Each row below holds a small network's activations on one input, seen along a few directions.
Each table varies a few parts of the input and shows all the possible inputs, shuffled.
A made-up example of a description, with smaller parts first: one of 6 places along a line, together with either a single point or one of 9 places along a line or (one of 3 separate values, together with one of 8 places around a ring).
Shared parts are said once, and a part with two or three values counts as separate values.
(in the rows, 128 means zero)

Other details of the inputs vary at random and push rows far along three fixed directions, the same in every table; ignore that.
These rows show it; all are for the same input, with only those details redrawn:
[145 149 175 104 174 131 128 111 133 115 155 126]
[ 95 114  76 115  89 101 157 129  96 130 123 186]
[163 104 116 158 137 133 215  88 160 181 138 145]
[146 177 191  68 215 152 112  90 112  71 157 175]
[102 133 133 108 111  94 105 154 109 119 141 119]

Rows:
r1: [ 98 147 152 123 109 111  77 150 131  73 130 131]
r2: [119 138 139 134 109  92 104 155 107 107 141  90]
r3: [161 157 182 134 167 125 135 114 138 110 150 110]
r4: [106 146 138 124 102 113  81 154 127  84 136 115]
r5: [157 127 152 122 168 161 107 126 136 151 105 120]
r6: [160 107  88 171 145 173 194  86 183 162 129 134]
r7: [130  92 133 185  69 101 108 180 157 160 148  12]
r8: [142 144 139 120 153 170 108 114 151 123  98 113]
r9: [143 152 180 137 150 115 135 122 137 107 139 124]
r10: [ 99 100  68 115  95 115 159 130  77 130 131 174]
r11: [104 125 120 110 110  96 108 149 103 121 143 111]
r12: [103  84 106 179  70  82 110 197 175 191 131  13]
r13: [145 149 175 104 174 131 128 111 133 115 155 126]
r14: [153 136 161 137 155 133 136 121 114 118 156 105]
r15: [159  97  93 157 162 160 201  84 170 168 128 140]
r16: [129 144 163 114 183 144 112 120 160 110 139 125]
r17: [122 118  87 132  79 120 142 134  67 141  91 190]
r18: [139 138 146 125 174 173 112 122 146 110 149 102]
r19: [121 117 126 137 105 144  86 172 132 150  97  90]
r20: [140 108  99 170 129 159 180  98 192 158 124 152]
r21: [113 143  87  84 111 156 114 119  56  77  82 246]
r22: [105 121  74 114  81 115 139 115  88 145  89 181]
r23: [127 138 139 131  98 129  83 142 129 120 101  90]
r24: [110 138 131 128 103 111  84 155 121  86 136 100]
r25: [126 117 137 117 101 112  94 159  98 157 113 110]
r26: [145 152 162 127 181 167 109 116 176 110 146 102]
r27: [ 92 132 142 110 108  89 106 159 116 114 132 125]
r28: [127 110  89 160  63  98 145 127 111 170  93 127]
r29: [ 78 117  55  81 132 145 129 119  64  83 117 225]
r30: [151 107  88 155 129 154 174  91 156 186  87 140]
The inputs of r7 and r29 match in every part but one. If r4 is changed in the same way as r7 into r29, which row does it become?
> r12
What is each input in this table made of?
> one of 5 places around a ring, together with either one of 2 separate values or one of 4 places along a line
Start at r18 and move only the place on the line of 4, one step at a time. The first step leads to r6. Which rows follow, in order?
> r26, r20
Start at r9 and move only the place on the line of 4, one step at a time. The first step leads to r3. Which rows follow, in order?
> r2, r14
